A small network was shown many inputs. Here are its activations along a few directions, one row for each input.
Each table varies a few parts of the input and shows all the possible inputs, shuffled.
A made-up example of a description, with smaller parts first: one of 3 separate values, together with either a single point or one of 9 places along a line or (one of 4 places along a line, together with one of 5 places around a ring).
Shared parts are said once, and a part with two or three values counts as separate values.
(in the rows, 128 means zero)

Other details of the inputs shift rows strongly along two fixed directions, in all tables alike. That doesn't count.

A family of inputs:
R1: [139 131 114 123 139 141 148 144 145 117 119 130]
R2: [123 148 111 116  98 179  91  93  96  68 132 174]
R3: [117 147 152 105 102 162  91 105 108  82 126 131]
R4: [137 131 125 136 123 114 139 140 139 152 136 133]
R5: [138 102  85 144 158  93 190 172 159 164 122 122]
R6: [125 124  79 136 113 118 142 120 116 131 148 167]
R7: [130 121 166 126 145 118 130 156 154 145 112  77]
R8: [109  99  64 135 128  97 152 126 105 134 143 146]
R9: [142 106  99 143 158 109 176 165 163 151 113 113]
R10: [106 139  98 105 101 155 114 102  91  73 138 161]
R11: [119  97 110 143 148 103 146 147 133 146 117 103]
R12: [136 121 125 146 130 116 128 136 138 153 129 128]
R13: [139  90  82 154 171 106 182 169 161 155 108 111]
R14: [122 142 110 122 100 180  91  92  95  69 128 172]
R15: [104 135 104 114  89 138 106  97  87  90 151 166]
R16: [136 179 206 112  82 185  50  98 116  89 133 136]
R17: [135 154 225 115 115 130  90 140 148 142 125  78]
R18: [104 119  93 126 107 146 103  98  85  82 134 155]
R19: [107  98  72 136 130 112 140 125 104 120 132 143]
R20: [103 124 110 132  89 139  80  84  75  98 145 159]
R21: [118 174 195  98  78 165  65 100 108  85 143 129]
R22: [117 111 117 130 130 109 136 135 126 134 127 117]
R23: [157 136 181 125 162 123 163 187 200 164 102  70]
R24: [117 115 126 135 121 112 117 125 116 138 134 120]
R25: [121 160 194 107  91 158  70 106 114  95 131 115]
R26: [121 144 169 114 105 129 104 128 123 126 135 114]
R27: [137 131 126 130 160 112 150 104 120 157 132 141]
R28: [131 135 173 118 133 123 125 150 149 137 121  86]
R29: [141 155 205 132 108 155  74 122 137 128 121 113]
R30: [155 156 207 121 135 133 126 167 179 153 113  81]
R31: [119 172 189  93  86 175  72 101 112  77 134 128]
R32: [156 132 189 140 150 102 141 172 186 192 118  77]
R33: [114 142 143 117  92 128  96 107 100 117 148 139]
R34: [133 131 101 122 136 138 154 145 140 117 122 138]
R35: [145 137 165 131 135 118 142 161 170 162 124 103]
R36: [137 132 133 134 155 120 131  90 113 148 130 143]
R37: [127 143 112 124 128 141 110  61  80 113 146 182]
R38: [156 129 199 145 184 110 131 129 159 191 106  80]
R39: [127 113  78 141 160 116 144  83  93 137 133 168]
R40: [112  81  48 137 161 114 176 144 123 118 111 126]
R41: [118 111 118 135 127 101 132 132 123 146 133 118]
R42: [126  89  47 152 152 104 176 147 132 144 125 149]
R43: [142 165 187 114 108 153 103 134 149 121 129 119]
R44: [144 140 189 144 121 134  92 133 146 154 123 105]
R45: [137 136 122 126 125 138 133 135 136 119 129 137]
R46: [107 106  72 131 118 101 149 123 106 131 148 149]
R47: [126 109  61 139 131 117 159 132 120 127 137 164]
R48: [113 113  74 117 132 132 148 125 110  96 128 142]
R49: [134 124 119 141 122 117 130 130 133 147 133 137]
R50: [127 111  59 131 139 136 163 132 127 105 121 157]
R51: [108 108  63 122 130 113 161 134 110 110 135 145]
R52: [147 129 167 139 141 118 135 158 168 162 115  98]
R53: [129 114  73 134 162 107 168  95 106 145 140 168]
R54: [140 118 182 123 166 118 147 176 180 157  94  52]
Description of these inputs: one of 6 places along a line, together with either a single point or (one of 2 separate values, together with one of 4 places along a line).
Changing only the place on the line of 6 turns R49 into R12. The same change can be made to R9. Which row results? -> R16
List by row number the other rows that have the place on the line of 6 in common with R48. -> R1, R8, R17, R28, R32, R37, R45, R47
Which other rows does R53 become when the place on the line of 6 takes its other values? List them by row number. -> R27, R36, R37, R38, R39
Which other rows does R14 become when the choice among 2 separate values takes its other values? List them by row number. -> R40
Which other rows does R20 become when the choice among 2 separate values takes its other values? List them by row number. -> R44

A family of inputs:
R55: [142 129 172 122 153 126 140 139 163 145 107  94]
R56: [113 124 110 120 108 123 129 133 113 111 138 134]
R57: [127 105 144 138 143  97 142 173 159 160 118  77]
R58: [137 167 223 109  90 164  80 123 152 116 124 103]
R59: [127 109  75 147 145 130 138 121 104 122 125 153]
R60: [135 128 129 118 149 128 151 126 147 128 120 121]
R61: [118 138 160 118 123 134 101 117 112 121 125 114]
R62: [136 174 165 109  90 165  86 119 120 100 140 147]
R63: [139 101 130 144 164 112 153 144 159 155 106  92]
R64: [100 124  87 122  91 135 108 109  87  88 145 163]
R65: [113 102  70 125 148 107 162 129 106 124 130 139]
R66: [147 134 169 137 160 128 132 153 155 157 109  95]
R67: [148 132 179 144 146  98 135 119 161 186 126 105]
R68: [120 105  93 139 117 128 135 128 132 118 127 136]
R69: [128 113  62 152 135 105 147  98  96 148 152 189]
R70: [134 153 163 130  89 161  69 116 113 103 135 139]
R71: [131 144 118 123 104 149 113 127 115 106 136 155]
R72: [118 132  80 131  98 150 111 113  94  91 140 179]
R73: [145 174 210 112 116 167  76 113 126 116 124 122]
R74: [114 117  58 123 112 134 157 119 119  99 139 168]
R75: [122 130 124 123 121 148 112  95 113 103 124 146]
R76: [123  89  78 146 163  64 182 138 130 193 137 123]
R77: [127 106 110 138 137 116 159 153 160 141 116 113]
R78: [133 137 173 113 148 116 137 147 145 145 123  87]
R79: [108 130 118 123 107 141  87  92  81  95 138 146]
R80: [147 142 149 123 158 131 145 146 149 145 122 113]
R81: [123 115 108 126 138  99 169 165 146 143 128 104]
Changing only one part turns R56 into R58. The same change can be made to R78. Which row results? -> R60
Describe the family of inputs behind these rows. -> one of 3 separate values, together with either a single point or (one of 2 separate values, together with one of 4 places along a line)
Which other rows does R81 become when the choice among 2 separate values takes its other values? List them by row number. -> R78
List by row number the other rows that have the choice among 3 separate values in common with R73. -> R59, R62, R66, R69, R70, R71, R72, R80
A walk changes only the place on the line of 4. It starts at R79 and steps to R61. List the rest of the walk in order. -> R65, R78
